These are the activations of a small neural network, seen along a few directions. Each row is one input.
Each table varies a few parts of the input and shows all the possible inputs, shuffled.
Descriptions start from the smaller parts, as in this example, which fits no table here: one of 4 places along a line, together with either a single point or one of 9 places around a ring or (one of 3 separate values, together with one of 8 places around a ring).
Shared parts are said once, and a part with two or three values counts as separate values.

Other details of the inputs shift rows strongly along two fixed directions, in all tables alike. That doesn't count.

A family of inputs:
r1: [ 15.7 -23.8   9.6 -19.3  -2.9  19.6  -9.3   5.2   1.9  14.5   2.8]
r2: [ -3.7  14.3   3.2   7.3   2.6 -12.6  -5.6  21.0  15.9 -20.3   3.8]
r3: [ 0.5  3.1  6.2  2.1 27.2 18.0  7.3 20.8 -1.2  5.2 16.5]
r4: [-18.8   7.3  -6.3  16.6  -4.1  -5.8  19.6 -74.9 -17.7   1.0   6.5]
r5: [ 25.8  -0.3   4.4 -44.8 -15.7  -3.0  -9.9  43.5  29.3  -2.0 -11.7]
r6: [ -1.8 -16.9   5.0   3.6 -20.4  -3.2  -7.1 -24.5   2.2  -0.4  -8.2]
r7: [ 16.9 -68.5  21.0 -16.0 -47.1  14.4 -11.8 -12.8 -11.4  30.3  -8.0]
r8: [ 18.2 -28.0  21.4 -16.1  -8.4  10.3  -8.8  67.0  10.4   8.9   3.8]
r9: [ -1.4  17.1 -10.9  -1.4   7.4  -8.0  -0.6  12.2   0.3  -3.2  -7.0]
r10: [  4.3 -17.4   5.5  -5.8  -0.7  15.2  12.4 -17.8  -8.6  19.8  -1.9]
r11: [-25.9  28.9 -16.8  30.2  15.6 -14.1  17.8 -38.5 -22.2  -7.3   6.6]
r12: [ 1.0 16.1 -2.0  5.3 38.9 10.8 -0.5 67.1 -1.6 -1.3 14.3]
r13: [ 1.3 14.9 -1.2  0.9 30.7  6.0 12.0 64.7 -5.5  6.2  5.3]
r14: [  0.3  -1.5   0.2   7.0  22.1  11.6   4.9  35.6 -14.9  12.0  10.4]
r15: [-10.6  30.4 -13.8  11.0  15.8 -13.7   4.0   4.7  -3.8 -13.0   3.9]
r16: [ -9.5 -23.8   9.6  20.5  -5.2   8.8  10.6 -29.0 -16.0  15.2  -2.7]
r17: [ 20.3  -1.4  -3.9 -35.2 -17.8 -10.0 -11.8  53.2  14.3   1.1 -14.5]
r18: [ 1.1 21.7 -2.7 -9.8  7.1 -3.6 11.3  5.5 11.6 -5.4 -3.3]
r19: [  0.7  -5.5  -2.4  -4.7  -6.3   4.3   0.7 -41.8   0.3   5.3  -3.9]
r20: [-13.1  10.8  -5.9  10.9  -0.7  -5.1  11.7 -59.2  -8.7  -3.3   5.8]
r21: [-31.8  38.0 -12.0  38.6  37.4   0.1  29.5 -63.8 -14.6  -7.7   8.8]
r22: [-20.2   3.0  -0.2  28.4  -8.3 -12.4   5.3 -51.5  -9.3  -9.4   3.1]
r23: [ 15.4  -8.9   1.4 -26.1 -19.7  -1.7 -12.1  -5.8  14.1  -2.4  -0.4]
r24: [  2.7  31.7 -11.8  -3.8  25.7  -4.9  -6.5  50.3  13.0 -15.0  -3.1]
r25: [ -0.4  -8.3   6.3  -2.8 -20.4 -10.0   0.5  -0.7   6.8  -1.9 -10.1]
r26: [  2.8 -35.9  -8.7  -1.8 -37.8  -0.5 -19.8 -69.9 -20.9  13.7  -5.0]
r27: [ -1.4  18.4 -11.1  -1.2   5.2  -7.9   2.3  12.6  -0.3  -3.2  -7.0]
r28: [ 18.2  -7.7   8.6 -22.2 -20.7  -8.3 -24.6  46.8  28.5 -17.7  -3.5]
r29: [ 23.7  -5.0  -5.3 -32.9 -16.3  -5.6 -28.7  48.4  17.4  -8.7  -5.4]
r30: [ 15.2 -10.5   0.9 -23.9 -12.6   6.5 -11.4  -7.8  12.8   2.0  -7.1]
r31: [ -5.3  27.0  -5.7   2.6  18.3  -2.3   4.2  -7.2   8.9 -16.5   9.3]
r32: [ -0.3  14.4 -11.1   1.0  10.6  -4.5  -4.9  12.3   1.6  -3.9  -5.1]
r33: [ 12.8 -24.3  -1.3 -10.1  -6.9  11.9 -12.4   9.5  -9.6  17.6  -7.2]
r34: [-21.2  36.2  -9.2  22.2  20.7  -7.9  23.8 -39.5  -6.5 -12.5  10.7]
r35: [ -0.5  -6.2  -3.0   8.0  16.3  13.0  -6.4   7.5 -14.7   9.8   4.6]
r36: [-2.4  6.7 13.1 11.9 27.4  8.5  0.7 61.5  9.0 -7.5 14.4]
r37: [ -2.0 -40.9   5.4   7.4 -38.1   1.4 -13.2 -69.2  -9.3  11.4 -11.1]
r38: [ -5.8  13.9   2.9   7.3  -0.5 -10.5   5.3  12.3  10.8 -11.1  -5.9]
r39: [-26.5  42.9  -2.1  32.5  24.8 -20.3  21.9   7.8   3.0 -25.3   9.7]
r40: [ -0.2 -21.7   7.5  -0.2   0.5  17.6  15.7 -25.3 -17.7  23.8   4.9]
r41: [ 14.8 -28.5  12.9 -17.8  -4.4  20.0   1.8  11.3  -5.0  21.9   7.9]
r42: [  1.5 -33.3   6.7  -1.9 -48.3  -7.9 -11.4 -51.3  -5.1   3.4  -6.5]
r43: [-25.7  25.4  -2.3  36.1  18.0 -10.9  16.2 -26.0  -3.7 -12.6  -0.2]
r44: [  7.0 -28.3   1.8 -19.8 -36.3   1.9   1.2 -56.7  -6.1  17.3 -11.2]
r45: [ -2.0  28.6   2.3   5.7  22.1  -7.5  -2.6  52.7  24.9 -23.9  -1.5]
r46: [ 27.6 -56.3  11.8 -35.0 -38.5  20.9 -17.1 -22.7  -1.5  29.1 -10.6]
r47: [-31.6  41.3 -20.0  41.4  27.5 -13.0  20.9 -42.6 -22.8 -12.3   9.5]
r48: [ 3.0 17.8 -3.9 -1.1 28.4  4.0  9.9 59.8  0.1  3.5 -1.0]
r49: [-20.5  27.5 -16.8  28.0  25.9  -4.9  10.7 -25.4 -15.5  -5.4   0.8]
r50: [ 14.0  -8.5   1.3 -26.1 -20.6  -1.8  -9.2  -8.2  11.6  -2.9   0.2]
r51: [ 23.1 -49.5  12.7 -30.9 -61.2  -5.3 -31.3  -8.5  12.4   2.8 -10.6]
r52: [ 22.6  -4.1  -4.6 -34.2 -19.1  -8.9 -23.6  49.2  16.1  -7.2  -5.4]
r53: [-5.5  0.0 10.4 17.1 19.4  8.3 -1.1 24.6  1.3 -3.2  7.2]
r54: [-22.7  27.6   3.2  41.3  43.3   3.0  19.5  13.6  -4.1  -9.4   8.1]
Each input here is: one of 3 separate values, together with either one of 6 places around a ring or (one of 2 separate values, together with one of 6 places along a line).
Changing only the choice among 3 separate values turns r11 into r4. The same change can be made to r35. Which row results?
Answer: r1
Changing only the choice among 3 separate values turns r36 into r3. The same change can be made to r6. Which row results?
Answer: r21
Start at r29 and move only the place on the line of 6, one step at a time. The first step leads to r26. Which rows follow, in order?
Answer: r52, r15, r47, r11
Change only the place on the ring of 6 in r14. List by row number the other rows that result.
Answer: r12, r13, r33, r35, r48
Change only the choice among 3 separate values in r10. List by row number the other rows that result.
Answer: r16, r48

A family of inputs:
r55: [ 11.2 -34.6  10.5 -14.1 -41.5   0.3 -11.1  -8.8   5.8   5.9  -6.8]
r56: [-12.6  41.6  -8.9  18.0  59.7   7.1  17.6  66.1  -6.2  -6.2  14.8]
r57: [ 25.8 -20.8  14.8 -41.5 -34.4  -4.5 -15.6  37.8  26.8  -5.3  -4.3]
r58: [-15.7   9.4 -10.8  25.9   2.0  -7.2  -6.1 -36.5 -16.9  -3.8  -0.2]
r59: [ -7.3  23.5 -13.0   1.5  37.0  10.8  14.2  10.9 -11.3  10.9   5.8]
r60: [-16.9  51.3 -11.5  26.4  42.8 -21.7   6.6  61.6   7.8 -26.5   1.8]
r61: [  8.5 -27.4  16.0  -0.8  -7.4  15.1  -6.8  16.4   3.6   6.9   0.2]
r62: [ 33.4  -8.5  -3.8 -55.5 -30.0  -2.5 -19.9  33.5  21.4   1.1 -17.7]
r63: [ 37.7 -26.6  -1.8 -49.4 -45.8  -5.6 -33.2  57.3  21.9   2.0 -17.1]
r64: [-15.5 -15.9   8.6  24.8 -16.3  -1.4  -3.0 -53.4 -12.1   2.9   2.2]
r65: [-10.5  42.0 -16.1   8.2  30.0 -11.0   8.8   6.9   7.3 -18.5   3.9]
r66: [ -6.2   7.7  -3.9   7.6  19.8  10.0  20.9 -39.5 -18.8  15.7   9.5]
r67: [-11.4 -11.3   3.8   9.5 -11.0   0.4   6.4 -62.8  -2.6   1.6   2.3]
r68: [  5.9   2.9  -9.1 -10.1 -11.3  -8.8  -7.4  -9.8   0.2  -5.0  -2.1]
r69: [-11.5  18.2   2.4  21.9  32.4   9.4  24.2 -13.0  -2.2   2.9  10.3]
r70: [ -3.5 -26.4   5.9  -3.6 -30.5   6.5   5.7 -84.8 -12.3  12.4  -6.2]
r71: [ -7.4 -22.0   5.8  23.9   8.1  13.8   2.0 -12.6 -23.6  12.6   5.8]
r72: [ -4.1  -3.1  11.0   7.2  -3.7 -10.7  -3.4  30.5  11.0  -9.6  -2.2]
What do these inputs look like to the network?
Answer: either one of 6 places around a ring or (one of 2 separate values, together with one of 6 places along a line)
Change only the choice among 2 separate values in r67. List by row number the other rows that result.
Answer: r65
Change only the place on the line of 6 in r70. List by row number the other rows that result.
Answer: r55, r57, r64, r67, r72
